Look-ups in named tables: a row name and a column name give one cell, copied from the table.

sis =
,dalo,dazub,tet,bofodom,tuz,goz,gidok,zipabi,vigudu
risi,149,146,147,145,148,150,144,150,150
vevanu,109,180,176,221,188,163,209,159,64
zezuvap,98,183,187,243,205,168,229,155,44
lipud,124,178,168,199,171,155,195,155,93
bas,179,106,127,86,126,142,93,135,221

vevanu, bofodom: 221
vevanu, zipabi: 159
vevanu, gidok: 209
risi, dazub: 146
zezuvap, bofodom: 243
zezuvap, tuz: 205
risi, tet: 147
bas, dazub: 106
vevanu, goz: 163
zezuvap, dazub: 183
lipud, bofodom: 199
bas, tet: 127
zezuvap, zipabi: 155
lipud, dalo: 124
zezuvap, goz: 168
risi, bofodom: 145
vevanu, vigudu: 64
bas, bofodom: 86
bas, zipabi: 135
Row with the largest gidok: zezuvap

Table tipogo
	daf	vidizu	sil
zulila	3620	3521	3495
bos	5622	1470	4278
zir	3570	3655	3623
nug	3734	3762	3736
rokubul	4215	1435	7524
nur	4026	4039	3826
muz	5860	9948	1500
didod	3008	4885	6051
sav	3794	3702	3723
resoko	3778	3866	3811
maz	3953	3745	3744
rada	4011	4023	3881

zulila, sil -> 3495
sav, daf -> 3794
nur, vidizu -> 4039
rokubul, vidizu -> 1435
nug, daf -> 3734
muz, sil -> 1500
resoko, vidizu -> 3866
nug, vidizu -> 3762
maz, vidizu -> 3745
nur, sil -> 3826
rada, sil -> 3881
Which row has the largest sil? rokubul

negus =
,paf,fal,piget
liresag,147,177,41
rarep,138,143,145
zav,143,143,145
daka,149,136,116
fop,150,144,149
dudam,243,124,195
defetam,190,73,114
porolog,143,144,141

dudam, piget -> 195
porolog, fal -> 144
zav, paf -> 143
daka, paf -> 149
defetam, fal -> 73
porolog, piget -> 141
fop, fal -> 144
fop, piget -> 149
liresag, paf -> 147
dudam, fal -> 124
defetam, piget -> 114
liresag, fal -> 177
zav, piget -> 145
zav, fal -> 143
daka, piget -> 116
daka, fal -> 136
porolog, paf -> 143
Which row has the largest paf? dudam

gav:
|  | dof | buk | tizap | gotanuv | divopa | kez | teki |
|---|---|---|---|---|---|---|---|
| kezan | 564 | 602 | 687 | 765 | 592 | 813 | 194 |
| notu | 248 | 125 | 96 | 51 | 110 | 21 | 561 |
| pev | 288 | 222 | 160 | 218 | 268 | 179 | 424 |
| nagemor | 525 | 502 | 625 | 586 | 484 | 686 | 322 |
| pir | 230 | 158 | 71 | 78 | 135 | 57 | 506 |
| kasoved | 473 | 451 | 565 | 509 | 399 | 579 | 383 |
| lazas | 215 | 173 | 123 | 63 | 127 | 2 | 579 |
| biba | 576 | 639 | 731 | 774 | 683 | 820 | 178 |
| mufonen | 486 | 524 | 667 | 553 | 460 | 607 | 363 |
| suzubot | 260 | 267 | 176 | 181 | 272 | 119 | 442 |
| rez | 508 | 488 | 613 | 546 | 457 | 621 | 341 |
| nidurag | 533 | 562 | 672 | 616 | 566 | 712 | 286 |

What is the dof of lazas in gav?
215
What is the divopa of notu in gav?
110
What is the teki of kezan in gav?
194
What is the gotanuv of suzubot in gav?
181
What is the divopa of suzubot in gav?
272
What is the divopa of kezan in gav?
592
What is the dof of notu in gav?
248
What is the divopa of nagemor in gav?
484
What is the tizap of pir in gav?
71
What is the buk of pev in gav?
222
What is the buk of biba in gav?
639
What is the divopa of nidurag in gav?
566
Row with the largest divopa: biba

Table rar
,tez,tata,bup,nisuzul,samog,dum
dubim,2105,4622,5247,4585,5477,4352
fur,5526,5124,3254,3116,5864,2658
riline,6464,2492,1364,7496,3155,5695
badiba,4105,4663,3080,3231,4019,3034
gidasi,5925,1154,2777,2926,3453,2129
bap,6567,3988,4158,8337,2188,2931
sav,1277,1607,5322,1546,4641,1628

riline, tata: 2492
dubim, bup: 5247
fur, dum: 2658
gidasi, dum: 2129
gidasi, tata: 1154
riline, dum: 5695
sav, bup: 5322
Row with the largest nisuzul: bap

mamil:
,miv,nodarad
dumopi,-42.1,-24.0
kasu,-8.4,-26.4
lukaz,19.0,17.1
tud,-23.6,-15.9
vezab,22.6,39.8
toreda,59.3,42.6
rilo,16.9,36.1
besa,-29.7,-84.8
sig,-18.2,-17.2

rilo, nodarad: 36.1
lukaz, nodarad: 17.1
besa, nodarad: -84.8
dumopi, nodarad: -24.0
toreda, miv: 59.3
besa, miv: -29.7
rilo, miv: 16.9
tud, miv: -23.6
kasu, nodarad: -26.4
sig, nodarad: -17.2
vezab, nodarad: 39.8
kasu, miv: -8.4
sig, miv: -18.2
vezab, miv: 22.6
toreda, nodarad: 42.6
tud, nodarad: -15.9

Table morife
|  | mefa | rabe | nofebi |
|---|---|---|---|
| vomo | 155 | 105 | 188 |
| dig | 129 | 161 | 73 |
| baki | 128 | 151 | 131 |
| fudid | 126 | 222 | 89 |
| suluve | 147 | 136 | 95 |
| mor | 142 | 143 | 128 |
| tulegib | 133 | 142 | 133 |
| bitil | 125 | 140 | 184 |
| keri | 139 | 125 | 174 |
| neto | 169 | 37 | 142 |
| kav | 135 | 142 | 126 |
| tek | 137 | 118 | 86 |
| lezan | 117 | 211 | 24 |
| faru | 140 | 138 | 132 |

baki, mefa => 128
lezan, mefa => 117
lezan, nofebi => 24
vomo, mefa => 155
faru, rabe => 138
mor, rabe => 143
vomo, nofebi => 188
tulegib, nofebi => 133
suluve, rabe => 136
dig, rabe => 161
baki, nofebi => 131
baki, rabe => 151
bitil, mefa => 125
Which row has the largest nofebi? vomo

